Each row below holds a small network's activations on one input, seen along a few directions.
Each table varies a few parts of the input and shows all the possible inputs, shuffled.
Descriptions start from the smaller parts, as in this example, which fits no table here: one of 4 places along a line, together with either a single point or one of 9 places around a ring or (one of 2 separate values, together with one of 8 places around a ring).
Shared parts are said once, and a part with two or three values counts as separate values.
In the rows, zero is written as 128.

Other details of the inputs shift rows strongly along three fixed directions, in all tables alike. That doesn't count.

Rows:
R1: [ 98 127 143 114 116 148 149 165 168  81 107 109]
R2: [130 117 142 141 143 103 144 112  78 126 100 108]
R3: [149 138 102 149 152 102 137 108 117 126 117 107]
R4: [127 135 124 120 143 109 131 121  87 115  94 102]
R5: [120 118 159  90  99 163  95 131 114 152 147 168]
R6: [121 134 120 124 145 103 135 125  89 119  96 102]
R7: [107 125 144 115 105 150 135 168 174 103 129 131]
R8: [130 127 130 112 129 106 112 128  85 151 118 133]
R9: [113 129 146 112 113 159 132 145 153  98 114 125]
R10: [139 135 127 118 144 123 127 114  84 114 105 109]
R11: [137 133 135 113 139 140 118 102  85 120 109 119]
R12: [132 137 121 126 148 110 134 117  93 110  97 100]
R13: [143 133 130 114 144 132 124 107  83 117 104 111]
R14: [130 123 158  89 108 149 104 141 110 135 123 148]
R15: [115 127 146 111 113 155 133 151 153 102 115 123]
R16: [108  94 137 158 117 116 142 155 164 158 183 162]
R17: [168 141  45 214 167  57 149  96 168 169 169 118]
R18: [100 131 145 115 112 147 145 165 169  86 102 109]
R19: [150 100 128 157 129  90 113 113 100 203 182 174]
R20: [132 132 127 119 127 103 113 128  96 152 115 131]
R21: [141 135 138 113 134 138 114 103  86 124 107 122]
R22: [129 127 125 120 137 109 120 124  90 136 116 121]
R23: [113 132  90 177 134 104 165 153 213 111 144 109]
R24: [133 114 151  97 103 147  99 145 125 158 158 171]
R25: [122 137 131 120 139 140 126  99  94 118 111 115]
R26: [112 137 114 152 125 133 162 156 202  86 124 104]
R27: [109 128 147 112 115 162 134 141 152  97 119 125]
R28: [147 138 133 114 137 131 119 107  88 123  99 113]
R29: [165 143  49 217 170  85 148  69 166 166 183 125]
R30: [156 136  92 161 146  88 125 108 124 160 145 129]
R31: [106 128 146 111 115 157 147 160 168  82 111 114]
R32: [124 128 157  87 116 145 112 139  91 115 106 130]
R33: [151 128 130 116 133 132 105 103  87 150 136 145]
R34: [124 136 124 121 140 103 129 126  91 123  92 105]
R35: [133 127 129 117 136 114 117 123  90 137 120 126]
R36: [107 119 144 109 110 145 128 161 154 115 132 136]
R37: [112 128 146 110 114 161 133 145 151  98 119 127]
R38: [125 134  98 174 127 133 156 136 221 115 159 125]
R39: [157 142 104 150 149 117 132  94 117 128 121 114]
R40: [104 128 145 113 115 161 148 158 169  81 111 113]
R41: [113 128 107 160 123 117 151 159 205 118 151 125]
R42: [147 140 100 156 152 119 136  87 120 129 126 111]
R43: [101 132 117 149 131 146 153 129 179 101 138 115]
R44: [123 111 154  96  94 160  88 134 126 174 173 186]
R45: [143 113 142 113  91 139  91 149 156 188 187 194]
R46: [125 114 141 141 151 105 150 112  73 119 105 106]
R47: [136 138 133 117 134 139 117  98  90 126 106 119]
R48: [134 107 147 109  78 148  64 134 144 231 221 231]
Each input here is: one of 4 places along a line, together with either a single point or one of 11 places along a line.
The inputs of R33 and R39 match in every part but the place on the line of 4. If R22 is changed in the same way as R33 into R39, which row does it become?
> R17
Change only the place on the line of 11 in R12. List by row number the other rows that result.
> R1, R4, R5, R8, R25, R27, R31, R32, R37, R40
Change only the place on the line of 4 in R47. List by row number the other rows that result.
> R5, R42, R44
Change only the place on the line of 4 in R16. List by row number the other rows that result.
> R2, R19, R46
